Each row below holds a small network's activations on one input, seen along a few directions.
In each table, some parts of the input vary, and every possible input appears once, in random order.
A made-up example of a description, with smaller parts first: line(4) and (point or ring(9) or (values(2) and ring(8))).
Shared parts are said once, and a part with two or three values counts as separate values.

Other details of the inputs vary at random and push rows far along three fixed directions, the same in every table; ignore that.

Rows:
x1: [ 17 -16  10 -39   5 -32 -20 -17 -20  -2 -21]
x2: [ 34   7  37  -2  33 -11  11 -22  43  10 -36]
x3: [-17  -5  10 -20  11 -34  12   9   2 -17  27]
x4: [ 86   6 -58  50 -49  20   0 -20 -13  30   9]
x5: [ -5  -4  29  -8  48  15  28  -8  51 -42 -57]
x6: [ -1  -2  -1  -3  27  -4  31  11  11 -19 -23]
x7: [-20 -10  13 -15  11 -31   8  25   8 -12  17]
x8: [ 80  36 -36  50 -30   5   1 -34 -14  46  28]
x9: [ 40   0   6  14   9  16 -12  -5  -2  -8   0]
x10: [-50  -3 -10  10   1  29   5   3   0  -2   9]
x11: [-42  -5 -11   7 -28 -18  -7  35 -18   6  44]
x12: [-15  12 -29  -6   4   5   8  11   1  -3  -7]
x13: [-50 -29   2  14 -17  -2  -7   5 -26  20  35]
x14: [-50  -5 -16   6  -5 -11  22  13 -39   1  34]
x15: [ 11  14   8 -20   4 -58 -18   9   8  25 -21]
x16: [ 51  -7 -15  -9   7 -15 -50 -39  33   7 -25]
x17: [ 47 -17 -13  36 -32   9 -25 -25   5  24  30]
x18: [ 22   5  12  16  37  38  44 -35  35 -35 -26]
x19: [ 30  14   1   2   1 -35  -1   0   2  32  -4]
x20: [-35  -5 -12 -10 -14 -10  38  14 -24  -3  14]
x21: [  0  10 -11   9  18  11  42  -4  -2 -22  -2]
x22: [-22 -24   5   0 -28 -22 -34   2   0  14  23]
x23: [ 41   8  11   3  30  20  10 -21   5 -28 -16]
x24: [ 48  28 -37  32  -9  30  -2  -4  25  -7  24]
x25: [ 29  -5   8   3   9  16  16 -16  44 -20 -47]
x26: [ 13  33 -26  18  10  53  51  12  31 -27 -14]
x27: [-43   5  15 -24  -3  12 -11  32  -4 -12  29]
x28: [ 15  28   8   9  12  18   2 -19  35  15 -14]
x29: [-57 -10  -4 -15 -14  16  16  11   4   1  -1]
x30: [-34   1  10 -43   2   4   4  26  -1 -14 -21]
x31: [-20  -9   7 -37  27 -43   5  18  15 -22 -43]
x32: [-17 -27  -7 -10 -33 -16   2 -18 -22  18   8]
x33: [ 45   2 -22  48  -5  38   9 -47   3   2   9]
x34: [-44   0  -6   5   3 -14   4  30 -11  -9  16]
x35: [-23  -2  16  24   3  32  31  -9  10 -17  42]
x36: [ 28 -29  11 -50 -13 -48 -33  -1 -13  12 -36]
x37: [ 26   7   2   1  -8  28  23 -10 -10 -13  -4]
x38: [-31   6  18   5  18  28  14  24  -5 -29 -10]
x39: [-35  -5  19 -11   4   2   2  10 -32  -9  29]
x40: [-25   5  13  18   8  48  36  19 -17 -18   3]
x41: [ 60  13   9  13  22  23 -16 -11  26 -28 -28]
x42: [-39 -26  15  -9   9  -4  14  -1  -1  -2 -13]
x43: [ 10  10   7  12 -33  -6 -19   7 -39  51  26]
x44: [ 27   5 -14  21  19   6  17  -2   9 -13 -10]
x45: [  0  -3  25 -14  -2 -41 -26 -12  16  32 -23]
x46: [ -4  -3 -41  26 -33 -13 -22   8 -32  20  19]
x47: [ 85  12 -22  39 -38  27 -27 -33 -17  14  43]
x48: [-54  19 -34  29 -12  37  19  31 -21   1  50]
x49: [ 68  31 -20 -12   4 -34 -29 -18  27  30 -26]
x50: [ 20   9  34 -37   8 -42 -18 -13 -13  22  -8]
x51: [ 18  13  17 -54   1 -50 -52  -1   1  34 -26]
x52: [-55  16  33  17  10  24  51   1  -3   9  29]
x53: [ 39  18 -44  46 -34  35  20   2  -2   4   3]
x54: [-45   1  -1  -1  13  32  20   2  16 -13 -11]
x55: [  6  15  25  -1  38  38  29  11  26 -47 -44]
x56: [-47  -5 -11   4  -5 -14  16  14 -35   1  45]
x57: [-10  16  28 -13  -6 -16 -15  17 -12  21  -6]
x58: [ 20 -25  -4  -1 -17  -7  -1 -17   7  13 -19]
x59: [-11 -18  12 -24 -28 -35 -51  19 -22  11  20]
x60: [ 23 -26  29 -46   2 -55 -48   4   0   3  -5]
x61: [ 17 -22  13 -28   9 -33 -33  -3 -14   1 -24]
x62: [-32 -22  12  -4   2 -16 -19   1   5  -1  -2]
x63: [-25  -4  21 -60  33 -18 -11  16  11 -22 -44]
x64: [-16 -40  -7  -4 -21 -36 -36 -14 -25  32   4]
x65: [-14   0 -32  35 -50  33 -23  -5 -11  28  58]
x66: [ 24  22  22 -15  53  33   5   1  43 -48 -34]
x67: [ -9   1  26  14  43  31  39 -20  30 -38  -1]
x68: [-20  -4 -14 -21 -15  -6 -39  10 -30  12   4]
x69: [ -1  -3 -29  33 -20   1  -1  10 -28  18  39]
x70: [-30   7  -1  19 -29  49  26  29 -24  -7  11]
x71: [  4 -33   1 -23  -2 -51 -51 -19   5  12 -33]
x72: [-38  17 -16  -1  24  18  26  23   8 -22   1]
Description of these inputs: values(3) and line(4) and (point or line(5)).
Question: Changing only the values(3) part turns x17 into x7. The same change can be made to x42. Which row results?
Answer: x6
Question: Changing only the values(3) part turns x10 into x72. The same change can be made to x13. Which row results?
Answer: x69
Question: Which other rows does x57 become when the line(4) part takes its other values? List them by row number.
Answer: x43, x50, x51
Question: List by row number the other rows that have the values(3) part and the line(4) part in common with x1.
Answer: x23, x37, x39, x47, x50
Question: List by row number the other rows that have the values(3) part and the line(4) part in common with x11.
Answer: x15, x31, x34, x46, x53
Question: Which other rows does x62 become when the line(5) part takes its other values? List them by row number.
Answer: x5, x22, x25, x71
Question: Which other rows does x8 become when the values(3) part takes its other values? List them by row number.
Answer: x50, x52

Rows:
x73: [ 16  23  24 -11  31   9  16  15  34 -27 -23]
x74: [-11 -26  19 -33  12 -48 -21 -12  10   4 -18]
x75: [  5 -10  -6 -13  16   0   7  -1  12 -29 -20]
x76: [22 17 -2 20  1 22  4 -7 -2  2  8]
x77: [10  5  1 13 -2  0  7 -6 -7 10  9]
x78: [ 41  17 -39  22  -8  16   3   0   3  -6   4]
x79: [ 34 -20  16 -23  10 -38 -14 -23  16   0 -27]
x80: [ 32 -13  -7  -5 -26 -11 -39 -14 -11  16  -1]
x81: [-91 -35   3  -6 -39 -31  -7  23 -48  32  47]
x82: [ 31  -1  -8  -1 -17 -14 -35  -8 -16  22   4]
x83: [-19 -13 -27   4 -23   4 -10   0 -11  12  -5]
x84: [-36  17   0   8 -10   9  10  22 -21  14  34]
x85: [ 47  23 -19  25 -12   8  -6 -16   1  20  14]
x86: [ 55  16   9 -17  20 -19 -19 -10  29  -3 -27]
x87: [-41   7  52 -33  50   5  34  31  27 -46 -28]
x88: [-67 -20  20 -40  43 -14  26  27  22 -50 -25]
x89: [ 27  -2 -14   3 -23 -25 -32 -17 -23  32  12]
x90: [-89  -5   4  -9 -28 -27   7  37 -49  32  52]
x91: [ 32  -3  -3  14  -6   4  -2 -25   2   8   2]
x92: [ -6   8 -36  24 -28  26   5   8 -25  16   7]
x93: [ -5  36  -3  18  30  53  57  18  32 -34 -22]
x94: [-19 -11  14  -6   0   4  -8   7   7  -8  -2]
x95: [ 39  -6   0  -2   7  -8 -26 -27  20   2 -16]
x96: [ 10   8 -12  43 -11  40   9 -17   1   5  23]
x97: [  9 -11  14 -21   7 -41  -8  -2   1   8 -14]
x98: [-27 -15  13 -42  25 -18   7   8  17 -22 -45]
x99: [  1   0 -20   2   0   3   5   9  -7 -14  -1]
x100: [-42 -19   3  -8 -16  -8 -20   9 -19  13  19]
x101: [-14  22  12  40  19  70  56  -1  13 -29  17]
x102: [ 31   1  -5  14 -12  20 -14 -17  -3   6   4]
x103: [ 24 -20   9 -37   1 -45 -42 -22   0  11 -19]
x104: [  1  31 -11  56 -13  51  47  11  -5   4  40]
Question: Changing only one part turns x85 into x89. The same change can be made to x86. Which row results?
Answer: x82
Question: What is each input in this table made of?
Answer: line(4) and (values(2) or line(6))
Question: A walk changes only the line(4) part. It starts at x83 and steps to x98. List the rest of the walk in order.
Answer: x92, x93
Question: List by row number the other rows that have the line(4) part in common with x94.
Answer: x74, x81, x83, x88, x95, x96, x100
